A small network was trained on invented records. Each row is its activation on one of them, seen along a few directions.
After each row come some of the record's fields: V, D, P, M, Z, J, K.
Not every record has every field; a missing one is written absent.
Other fields move the rows too, some of them a lot.
In the rows, 500 means zero.
Strong random noise was added to every row along 2 fixed directions; ignore it. To show where, here is one row again and again, with new noise each time:
[532 677 551 466 496 493 479 410 583 544 576 517 518 512 612 579 428 436
 340]
[578 638 507 426 461 490 371 369 533 513 572 437 575 519 557 584 459 355
 405]
[560 694 533 457 486 490 465 395 604 540 581 501 520 517 600 594 428 394
 316]
[441 641 612 500 533 501 550 465 539 565 563 588 494 496 661 539 420 578
 387]

[543 508 464 436 455 458 333 430 390 505 515 349 634 561 544 488 471 398
 557] => V=v3, D=absent, P=p1, M=absent, Z=absent, J=absent, K=absent
[313 374 532 314 557 482 430 516 403 432 489 503 665 422 441 468 562 767
 698] => V=v1, D=d1, P=p2, M=m1, Z=absent, J=absent, K=absent
[592 487 427 530 478 476 549 495 607 455 496 466 433 507 432 535 546 374
 433] => V=v3, D=absent, P=p3, M=absent, Z=z1, J=j4, K=k3
[576 594 469 454 505 587 525 491 699 476 530 615 398 398 340 615 550 434
 404] => V=v1, D=d1, P=p3, M=absent, Z=z2, J=j1, K=k1
[487 452 452 521 522 467 617 554 593 468 465 510 453 497 453 491 526 524
 453] => V=v3, D=absent, P=p2, M=m1, Z=absent, J=absent, K=absent
[428 309 559 640 504 587 528 606 299 488 426 588 409 427 444 402 606 643
 770] => V=v2, D=absent, P=p3, M=absent, Z=z2, J=j1, K=k3
[573 509 404 242 465 461 241 354 529 417 543 338 700 469 376 591 525 370
 525] => V=v1, D=d2, P=p2, M=m1, Z=absent, J=absent, K=absent
[574 708 537 516 482 499 477 439 560 593 570 505 490 568 635 545 376 382
 319] => V=v1, D=d2, P=p1, M=absent, Z=absent, J=absent, K=absent
[458 487 435 321 523 412 478 470 600 433 508 408 621 493 460 538 504 537
 455] => V=v3, D=absent, P=p2, M=m1, Z=absent, J=absent, K=absent
[462 374 504 622 503 515 616 599 442 480 434 538 397 481 473 439 574 576
 606] => V=v2, D=absent, P=p3, M=absent, Z=z2, J=j1, K=k3
[710 731 420 503 480 489 569 398 843 504 591 515 396 498 468 652 455 193
 121] => V=v3, D=absent, P=p3, M=absent, Z=z1, J=j4, K=k3
[504 328 522 670 470 582 504 582 314 489 431 541 393 466 430 409 599 525
 729] => V=v2, D=absent, P=p3, M=absent, Z=z2, J=j1, K=k3
[667 571 431 670 432 484 535 495 516 557 487 423 404 616 561 484 459 253
 377] => V=v3, D=absent, P=p1, M=absent, Z=absent, J=absent, K=absent
[382 532 612 590 539 505 595 571 401 586 493 582 472 543 675 421 434 679
 511] => V=v1, D=d1, P=p1, M=absent, Z=absent, J=absent, K=absent
[672 416 426 683 414 556 471 510 433 486 458 447 371 534 398 469 575 260
 570] => V=v3, D=absent, P=p3, M=absent, Z=z2, J=j1, K=k3
[398 431 491 317 534 481 420 487 481 429 495 475 634 445 421 510 552 649
 596] => V=v1, D=d1, P=p2, M=m1, Z=absent, J=absent, K=absent
[468 691 510 434 573 473 707 528 816 513 541 629 417 477 527 591 438 591
 174] => V=v1, D=d1, P=p2, M=m1, Z=absent, J=absent, K=absent
[529 392 419 480 493 496 489 535 514 427 449 458 491 464 361 491 584 481
 577] => V=v2, D=absent, P=p2, M=m2, Z=absent, J=absent, K=absent
[599 631 578 669 458 593 471 473 424 627 537 580 389 524 605 508 425 361
 472] => V=v1, D=d2, P=p3, M=absent, Z=z2, J=j3, K=k3
[418 604 629 526 559 561 604 524 558 561 540 693 418 431 577 532 447 651
 425] => V=v1, D=d2, P=p3, M=absent, Z=z2, J=j1, K=k3
[353 336 614 633 537 575 581 625 294 516 430 636 414 434 516 392 568 757
 748] => V=v2, D=absent, P=p3, M=absent, Z=z2, J=j1, K=k3
[389 375 513 377 530 520 419 515 412 438 473 509 598 425 400 479 574 668
 683] => V=v1, D=d1, P=p2, M=m1, Z=absent, J=absent, K=absent
[310 440 544 347 575 429 541 529 500 470 500 510 624 481 544 479 479 763
 544] => V=v3, D=absent, P=p2, M=m1, Z=absent, J=absent, K=absent
[607 561 474 624 443 522 444 475 424 560 507 451 481 554 558 465 479 327
 473] => V=v2, D=absent, P=p1, M=absent, Z=absent, J=absent, K=absent
[350 615 602 333 609 492 558 471 650 524 586 648 573 407 573 569 410 704
 360] => V=v3, D=absent, P=p2, M=m1, Z=absent, J=absent, K=absent
[419 262 529 605 486 537 486 581 248 475 414 501 480 477 461 387 600 627
 808] => V=v3, D=absent, P=p3, M=absent, Z=z2, J=j1, K=k3
[721 542 283 331 423 469 333 383 697 379 508 313 564 481 258 630 580 178
 383] => V=v2, D=absent, P=p2, M=m1, Z=absent, J=absent, K=absent
[422 309 548 675 511 552 617 635 347 493 413 581 371 468 478 394 585 643
 707] => V=v2, D=absent, P=p3, M=absent, Z=z2, J=j1, K=k3
[565 406 454 446 435 496 310 413 378 447 493 369 597 521 427 511 547 366
 644] => V=v3, D=absent, P=p3, M=absent, Z=z2, J=j1, K=k3
[490 380 513 625 484 541 541 560 385 498 443 532 417 487 471 442 564 535
 637] => V=v3, D=absent, P=p3, M=absent, Z=z2, J=j1, K=k3
[560 730 558 503 496 512 477 433 568 604 581 537 491 547 647 553 367 408
 300] => V=v1, D=d2, P=p1, M=absent, Z=absent, J=absent, K=absent
[455 421 492 416 517 572 463 531 508 440 482 574 489 372 332 535 597 599
 645] => V=v2, D=absent, P=p3, M=absent, Z=z2, J=j1, K=k1
[493 534 492 461 500 450 499 474 525 491 503 433 558 577 550 495 472 491
 410] => V=v1, D=d1, P=p1, M=absent, Z=absent, J=absent, K=absent
[508 376 483 633 477 503 574 573 418 491 439 492 410 519 482 437 555 500
 607] => V=v3, D=absent, P=p3, M=absent, Z=z2, J=j1, K=k3
[629 424 346 280 420 484 180 357 460 371 501 273 705 486 275 562 605 285
 619] => V=v1, D=d1, P=p2, M=m1, Z=absent, J=absent, K=absent
[598 451 438 594 421 501 389 492 338 515 463 366 516 583 507 433 520 347
 600] => V=v2, D=absent, P=p1, M=absent, Z=absent, J=absent, K=absent
[529 496 417 378 499 435 463 461 582 445 498 407 576 503 439 545 515 450
 454] => V=v3, D=absent, P=p2, M=m1, Z=absent, J=absent, K=absent
[742 652 367 419 413 520 358 356 684 453 547 397 497 504 358 646 534 151
 307] => V=v1, D=d1, P=p3, M=absent, Z=z2, J=j1, K=k3
[311 406 566 591 581 421 753 648 475 515 440 556 459 548 645 380 483 785
 499] => V=v2, D=absent, P=p1, M=absent, Z=absent, J=absent, K=absent
[587 416 475 659 455 565 519 546 435 489 453 517 369 485 418 464 579 403
 589] => V=v2, D=absent, P=p3, M=absent, Z=z2, J=j1, K=k3
[599 773 572 525 477 550 416 394 536 629 609 555 494 522 651 572 365 340
 316] => V=v1, D=d2, P=p1, M=absent, Z=absent, J=absent, K=absent
[533 627 457 253 510 479 373 383 668 455 574 460 622 444 424 631 472 443
 370] => V=v1, D=d2, P=p2, M=m1, Z=absent, J=absent, K=absent
[448 411 483 559 513 440 587 569 452 486 442 450 501 561 547 418 520 578
 527] => V=v2, D=absent, P=p1, M=absent, Z=absent, J=absent, K=absent
[468 550 574 705 525 523 679 610 470 600 473 610 352 539 654 422 446 581
 441] => V=v2, D=absent, P=p1, M=absent, Z=absent, J=absent, K=absent

Here are new rows. What are their fields?
[313 366 543 362 561 465 473 527 406 456 477 506 640 459 486 455 525 756
 671] => V=v3, D=absent, P=p2, M=m1, Z=absent, J=absent, K=absent
[468 465 462 459 530 474 571 546 586 463 469 514 481 466 446 505 526 575
 468] => V=v2, D=absent, P=p2, M=m1, Z=absent, J=absent, K=absent
[278 639 692 457 649 585 747 598 683 568 558 866 374 339 565 566 434 886
 390] => V=v1, D=d2, P=p3, M=absent, Z=z2, J=j1, K=k1
[503 340 411 441 496 493 423 513 455 416 460 427 566 428 352 472 612 489
 652] => V=v2, D=absent, P=p2, M=m1, Z=absent, J=absent, K=absent
[320 571 607 339 599 490 548 503 569 519 552 628 577 422 571 534 434 773
 449] => V=v1, D=d2, P=p2, M=m1, Z=absent, J=absent, K=absent
[631 366 398 522 405 527 318 446 356 437 452 355 529 508 355 491 610 301
 682] => V=v3, D=absent, P=p3, M=absent, Z=z2, J=j1, K=k3
[466 552 530 615 520 459 658 571 518 570 487 529 429 572 650 449 429 555
 405] => V=v3, D=absent, P=p1, M=absent, Z=absent, J=absent, K=absent
[660 553 453 600 445 517 510 460 582 509 515 475 398 545 468 542 489 261
 389] => V=v3, D=absent, P=p3, M=absent, Z=z2, J=j1, K=k3
[622 467 445 423 392 478 135 328 263 494 537 248 728 595 512 486 477 231
 652] => V=v3, D=absent, P=p1, M=absent, Z=absent, J=absent, K=absent
[629 582 360 291 463 409 377 360 703 416 551 326 634 537 400 625 485 262
 326] => V=v3, D=absent, P=p2, M=m1, Z=absent, J=absent, K=absent
[337 557 584 315 583 493 513 496 567 502 551 601 589 421 525 542 451 742
 481] => V=v1, D=d2, P=p2, M=m1, Z=absent, J=absent, K=absent
[660 541 466 616 417 507 393 440 416 552 518 396 484 611 547 481 445 234
 490] => V=v3, D=absent, P=p1, M=absent, Z=absent, J=absent, K=absent
[390 391 566 474 517 524 451 513 350 488 479 531 553 456 499 461 537 657
 692] => V=v3, D=absent, P=p3, M=absent, Z=z2, J=j1, K=k3
[359 375 558 469 524 419 486 511 338 490 478 419 629 591 617 405 462 658
 614] => V=v3, D=absent, P=p1, M=absent, Z=absent, J=absent, K=absent
[532 498 432 348 497 501 414 450 593 420 506 456 566 453 358 567 557 461
 478] => V=v1, D=d1, P=p2, M=m1, Z=absent, J=absent, K=absent
[495 379 412 268 477 486 270 423 448 375 490 358 691 445 313 532 603 487
 666] => V=v1, D=d1, P=p2, M=m1, Z=absent, J=absent, K=absent
[501 572 432 356 521 450 521 468 677 461 520 474 546 476 446 577 490 498
 359] => V=v3, D=absent, P=p2, M=m1, Z=absent, J=absent, K=absent
[532 477 432 514 485 444 496 481 491 482 488 396 560 540 515 467 520 423
 460] => V=v2, D=absent, P=p1, M=absent, Z=absent, J=absent, K=absent
[531 382 466 577 462 536 483 536 410 463 445 478 447 475 413 465 593 471
 641] => V=v2, D=absent, P=p3, M=absent, Z=z2, J=j1, K=k3
[503 295 472 520 452 545 360 512 285 433 434 428 535 459 376 439 627 498
 794] => V=v2, D=absent, P=p3, M=absent, Z=z2, J=j1, K=k3
[653 487 420 601 432 547 484 496 525 477 472 468 393 496 388 521 573 299
 494] => V=v2, D=absent, P=p3, M=absent, Z=z2, J=j1, K=k3
[471 501 472 465 544 486 604 553 632 468 481 554 457 447 440 521 524 578
 433] => V=v2, D=absent, P=p2, M=m1, Z=absent, J=absent, K=absent
